These are the activations of a small neural network, seen along a few directions. Each row is one input.
Each table varies a few parts of the input and shows all the possible inputs, shuffled.
A made-up example of a description, with smaller parts first: one of 6 places along a line, together with either a single point or one of 9 places around a ring or (one of 3 separate values, together with one of 8 places around a ring).
Shared parts are said once, and a part with two or three values counts as separate values.
In the rows, 128 means zero.

Other details of the inputs shift rows strongly along three fixed directions, in all tables alike. That doesn't count.

A family of inputs:
x1: [123 128 141 148 117 108 134 134 177 131 121 107 159 109]
x2: [120 126 143 153 128 115 152 146 183 137 123 131 161 138]
x3: [ 93 104  87 149 131 123 121 119 167 162 144  97 110 120]
x4: [144 147 154 130 132 113 147 136 173 121 119 134 165 138]
x5: [142 131 161 128 133 182 112  71  87 104 141 129 139 146]
x6: [132 122 100 106 110  72 138 199 119 136 124 162 110 114]
x7: [103 108  77 126 102 101 125 170 113 144 138 135  79  91]
x8: [126 135 139 124 136 115 156 136 185 157 125 121 154 127]
x9: [118 128 155 153 126 118 134 134 175 152 138 120 151 133]
x10: [ 95 104  73 130  94 105 130 179  91 147 138 148  78 100]
x11: [145 153 149 125 142 120 137 120 163 138 128 104 159 117]
x12: [ 89 101  85 149 119 116 130 141 141 168 143 114 110 121]
x13: [ 82  94  90 165 118 132 120 120 175 150 140 124 112 143]
x14: [145 141 136 104 148 176 102  78 107 112 136 123 117 143]
x15: [182 155 168 107 110  92 117 185  77 105 130 162 136  93]
x16: [110 109 106 129 140 175  96  78 123 133 149 114  96 140]
x17: [138 141 151 131 151 181 107  88  96  91 129 141 143 166]
x18: [129 131 143 131 131 105 153 137 188 142 127 122 151 140]
x19: [148 138 158 140 156 177 123  73  85 111  94 130 126 161]
x20: [ 91 123 122 161 124 121 144 130 175 156 131 115 144 113]
x21: [133 137 131 131 134 113 145 125 180 145 129  99 148 116]
x22: [131 144 148 127 136 110 145 128 162 120 110 122 173 131]
x23: [142 127 137 112 110  84 143 205 101 140 130 158 121 118]
x24: [102 127 122 151 127 110 138 134 182 152 131 109 138  99]
x25: [145 143 172 138 132 117 125 130 166 135 137 117 153 121]
x26: [133 144 121 107 118  84 155 183 117 134 118 147 131 100]
x27: [168 168 187 115 139 122 129 116 138  95 111 120 184 117]
x28: [116 105  70 106 114  99 106 165 110 129 135 151  73 119]
x29: [133 127 165 134 131 125 161 129 157 136 125 126 170 130]
x30: [125 113  97 108 117 153 106 133  38  89 123 151  97 145]
x31: [110 129  97 121 136 155 116  96 131 118 130 117 102 129]
x32: [165 150 186 150 141 122 136 106 147 136  94 115 151 114]
x33: [114  92  86 138 101  86 130 176  88 166 105 149  65 108]
x34: [115 105  96 130  95  81 124 200 107 147 136 161  98 106]
x35: [170 148 165  97 118 115 145 185  66 125 126 162 139 111]
x36: [133 158 170 139 143 142 152 122 138 120 118 126 175 126]
x37: [145 130 132 125 130 165  88  96  86  90 140 138 107 141]
x38: [150 145 186 145 127 137 133 116 145 123 136 124 166 137]
x39: [136 145 127 111 119  85 145 172 138 136 121 134 130  87]
x40: [106 111  99 139 126 108 129 132 199 143 130 119 119 130]
x41: [152 157 174 120 145 131 136 117 154 121 125 126 163 149]
x42: [133 138 158 142 131 118 124 119 157 119 123 111 166 113]
x43: [104 115 115 143 134 170  96  80 100 106 132 122 124 150]
x44: [100 106  90 125 133 120 113 122 167 147 140 117  93 140]
x45: [ 89  92  92 143 137 158 119 100 139 133 142 123 100 170]
x46: [136 111 107  94 101  67 159 196 114 145 126 154 112 103]
x47: [111 121  98 120 140 172 107  75 109  94 121 122 119 164]
x48: [ 90 104  96 140 142 165 111  89 115 111 126 121 121 161]
x49: [ 85  96  80 157 123 144 125 108 145 157 146 105 106 137]
x50: [159 147 184 136 133 132 125 112 152 117 137 116 159 127]
x51: [176 149 133  77 113 134  99 141  24  68 119 154 108 117]
x52: [108 122  89 121 149 161 117  86 118 129 136 113 111 157]
x53: [104 115 116 152 131 118 161 139 176 159 130 106 148 131]
x54: [ 79 112  98 155 129 126 156 137 181 155 125 116 131 127]
x55: [148 136 120 102 131 155 113 134  23 105 136 147 107 138]
x56: [148 113  98  75 116 137 101 127  37  99 139 153  70 123]
x57: [185 181 172  86 117 107 150 176  60  95 113 162 149 100]
x58: [167 156 178 133 146 118 142 106 154 132  86 117 149 120]
x59: [135 120 139 122 138 181  99  61  97 103 145 119 117 141]
x60: [149 150 137 112 153 181 118  70  89  97 131 117 136 160]
x61: [ 82  91  76 149 106 128 116 131 130 136 131 123 104 131]
x62: [113 113  98 135 152 154 121  75 123 135  96 122  90 161]
x63: [179 166 197 115 140 130 132 112 149 104 127 121 170 131]
x64: [ 89  98  95 143 131 168 110  93 133 152 148 119 100 146]
x65: [172 144 147 108 104  85 137 189  80 128 135 137 128  82]
Description of these inputs: one of 5 places around a ring, together with either a single point or (one of 2 separate values, together with one of 6 places around a ring).
- Changing only the place on the ring of 5 turns x42 into x43. The same change can be made to x16. Which row results? => x64
- Change only the choice among 2 separate values in x44. List by row number the other rows that result. => x63
- List by row number the other rows that have the place on the ring of 5 in common with x17. => x2, x19, x23, x29, x30, x35, x36, x45, x48, x53, x54, x55
- Change only the choice among 2 separate values in x13. List by row number the other rows that result. => x34
- List by row number the other rows that have the place on the ring of 5 in common with x26. => x4, x6, x8, x18, x22, x41, x46, x47, x52, x57, x60, x62

A family of inputs:
x66: [132 116 122 127 125 167  95 112  48 100 132 152  97 153]
x67: [185 142 142  77 126 132 104 135  28  97 113 162  85 124]
x68: [ 45  78  57 168 125 150 117  95 191 151 150  96 112 142]
x69: [129 135 116 113 121  56 199 215 136 152  83 153 150 118]
x70: [165 146 201 144 119 133 144 143  84 120 115 147 165 125]
x71: [168 145 170 126 104  62 161 208 117 143 102 152 145  82]
x72: [ 83  97  39  96 121  97 157 183 108 130 109 160  91 150]
x73: [197 179 179  82 122 112 125 148  79  91 123 135 156  93]
x74: [ 77  85  57 133 130 135 120 114 172 158 151 114  86 150]
x75: [ 81  91  41 115 126 126 105 112 151 135 150 111  76 127]
x76: [143 109  62  74  98  52 117 215  66 139 123 162  38  92]
x77: [ 89 112 118 173 122  98 154 134 216 171 119 101 149 111]
x78: [ 42  76  57 174 120 143 125 114 177 165 150 102 109 134]
x79: [143 148 197 163 132 143 151 124 136 135 131 129 187 135]
x80: [ 47  84  26 132 149 146 148 104 168 142 107 122  98 183]
x81: [147 158 174 132 119 123 136 139 135 105 131 128 176 112]
x82: [179 152 124  65 119 110 101 154  54  89 126 156  92 116]
x83: [192 175 187  94 128 120 136 155  76 104 130 144 157 104]
x84: [165 148 162 113 118  88 156 179 136 141 129 138 150 106]
x85: [164 136 156 114 107 144 115 162   4  98 143 172 120 127]
x86: [139 130 121 121 119  84 146 155 152 153 114 118 122  85]
x87: [131 120 105 120 113 149 100 130  24 107 133 142  87 118]
x88: [141 137 183 155 115 100 158 167 147 141 124 137 182 120]
x89: [154 167 167 121 160 165 114  46 180  99 125  94 170 140]
x90: [113 105 115 142 134 184  96  81  68 114 123 139  89 163]
x91: [165 148 133  93 136 140 106  98  78 104 116 130  96 116]
x92: [138 119 128 108 105 149  99 155  13  87 149 174 102 142]
x93: [105 110 107 151 153 198  89  47 107 108 130 120  98 175]
x94: [150 145 172 145 111 101 155 164 121 140 111 128 161  87]
x95: [115 116 122 129 131 201  93  88  52  91 160 149 110 172]
x96: [ 95  86  61 131 101  93 119 178 100 150 129 145  60 115]
x97: [169 165 189 129 118 135 134 139  95  99 126 131 179 104]
x98: [152 141 127 104 159 172  87  56  95  94 124 126  96 157]
x99: [108 120 146 159 143 197 107  63 117 107 143 122 147 176]
x100: [175 143 152  94 137 156 103 108  39  90 129 146 108 143]
x101: [167 137 136  82  97  43 143 227 123 128 125 163 123  92]
x102: [139 159 169 124 150 153 132  95 180 117 142 107 182 138]
x103: [185 171 177 103 128 102 139 142 119 116 113 120 158  92]
x104: [121 126 172 172 126 125 153 131 163 149 123 122 174 138]
x105: [101  93  62 114 109  93 133 173 114 171 134 134  67 105]
x106: [134 140 155 144 112  81 154 179 180 143 122 130 164 105]
x107: [134 130 136 136 143 177  98  77  96  97 126 131 124 160]
x108: [ 76  89  40 129 133 118 112  98 187 156 134  97  72 128]
x109: [118 143 172 164 127 136 151 135 171 144 138 116 191 125]
x110: [ 85  86  67 139  97 111 126 184  74 163 145 148  74 113]
x111: [136 131 101  98 143 175  89  81  54  95 142 127  87 137]
x112: [126 128 107 113 150 191  93  66  76 110 143 119  93 156]
x113: [116 129 135 145 137 201 101  77  66 107 147 129 129 158]
x114: [125 142 154 147 146 119 155 105 212 159 116  89 166 109]
x115: [104 113 113 145 133 195 104  85  56 123 139 134  98 151]
x116: [150 149 182 138 161 172 125  57 169 109 127 102 173 161]
x117: [ 88 114 126 168 132 110 144 129 238 153 131 110 162 137]
x118: [143 164 202 159 145 174 133  81 123 112 127 108 193 132]
x119: [176 157 199 126 110 130 141 169  63 105 138 162 172 119]
x120: [117 102  61  97 101  73 128 200  82 151 135 140  59  84]
x121: [ 51  77  51 157 125 131 116 118 194 149 145 111  91 149]
x122: [116 125 110 123 113  69 154 180 190 162 134 114 138  86]
x123: [177 154 160 104 126  65 146 177 161 133 109 135 147  97]
x124: [154 141 159 124 127  74 155 163 185 153 110 122 152 109]
x125: [172 167 180 117 159 149 122  73 149 108 108 111 146 134]
x126: [137 153 181 160 143 167 130  79 147 114 125 100 189 130]
x127: [150 156 181 131 155 146 130  79 203 117 119 103 180 150]
x128: [136 164 162 130 172 170 164  76 148 101  87 121 193 179]
x129: [107 115 120 155 119  88 149 159 193 159 120 120 142 113]
x130: [162 160 156  98 126  73 144 170 181 124 124 130 154 103]
x131: [108 121 135 144 147 206  89  52 112  88 143 125 134 184]
x132: [142 162 164 126 160 144 176 102 141 118  76 128 182 159]
x133: [ 83  78  51 136 106 102 114 166 127 148 136 145  72 128]
x134: [104  86  86 135  92 102 135 194  67 164 136 165  75 115]
x135: [129  92  71 106  86  66 123 226  40 146 118 180  45  92]
x136: [126 128 111 121 118  59 152 168 193 165 116 112 121  86]
x137: [130 120 117 125 123 172 101 113  13 107 133 148  88 125]
x138: [222 181 183  63 117  85 122 185  59  85 115 167 135  96]
x139: [104 123 101 127 157 205  94  39 128 111 152 105 110 168]
x140: [145 145 129 111 156 167  98  62 131  99 126 111 112 152]
x141: [ 70  76  63 153 137 136 131  99 189 179 137 106  82 146]
x142: [192 148 149  66 112 125 105 163   6  78 133 173 102 124]
x143: [132 142 167 154 113  93 163 178 152 148 127 123 178  91]
x144: [ 64  82  57 161 116 122 122 120 167 160 135 110  94 125]
x145: [128 142 140 139 143 111 145 107 221 148 120  86 164 107]
x146: [127 150 153 128 136 109 150 131 213 137 137 101 178 108]
x147: [132 124 129 138  99  72 153 191 124 156 111 139 126  82]
x148: [ 83  78  69 139 101 111 117 165 116 149 138 145  84 135]
x149: [127 120 110 117 156 182  90  52 118 104 130 118  97 171]
x150: [ 69  92  45 128 133 122 113  96 212 148 144  96  88 132]
x151: [164 144 161 117 111  63 168 201 145 158 125 139 148  94]
x152: [149 142 125  94 148 145  96  93 126  93 133 133 115 148]
x153: [104 139 166 168 128 137 154 130 193 142 146 114 195 130]
x154: [148 126 142 116 142 156 116  93  97 115 122 130 109 145]
x155: [105 117 103 126 157 204  94  43 134 102 157 113 111 181]
x156: [135 136 158 129 127  92 154 150 203 139 133 120 173 125]
x157: [159 159 181 133 164 141 132  68 201 127 102 101 165 139]
x158: [ 75 112 122 172 123 118 150 137 211 157 145 103 169 119]
x159: [ 70  73  68 157 109 103 130 157 152 172 127 134  86 136]
x160: [111 138 154 167 135 138 140  97 205 135 126  97 181 129]
- Describe the family of inputs behind these rows. => one of 5 places along a line, together with either a single point or (one of 2 separate values, together with one of 9 places around a ring)
- Changing only the place on the line of 5 turns x131 into x90. The same change can be made to x95. Which row results? => x134
- Changing only the place on the line of 5 turns x99 into x92. The same change can be made to x78. Which row results? => x158
- Changing only the place on the line of 5 turns x80 into x128. The same change can be made to x122. Which row results? => x111
- Change only the place on the line of 5 in x108. List by row number the other rows that result. => x89, x91, x136, x150
- Change only the choice among 2 separate values in x77. List by row number the other rows that result. => x136
- A walk changes only the place on the ring of 9. It starts at x75 and steps to x146. List the rest of the walk in order. => x102, x155, x156, x101, x152, x130, x150
- Change only the choice among 2 separate values in x142. List by row number the other rows that result. => x99
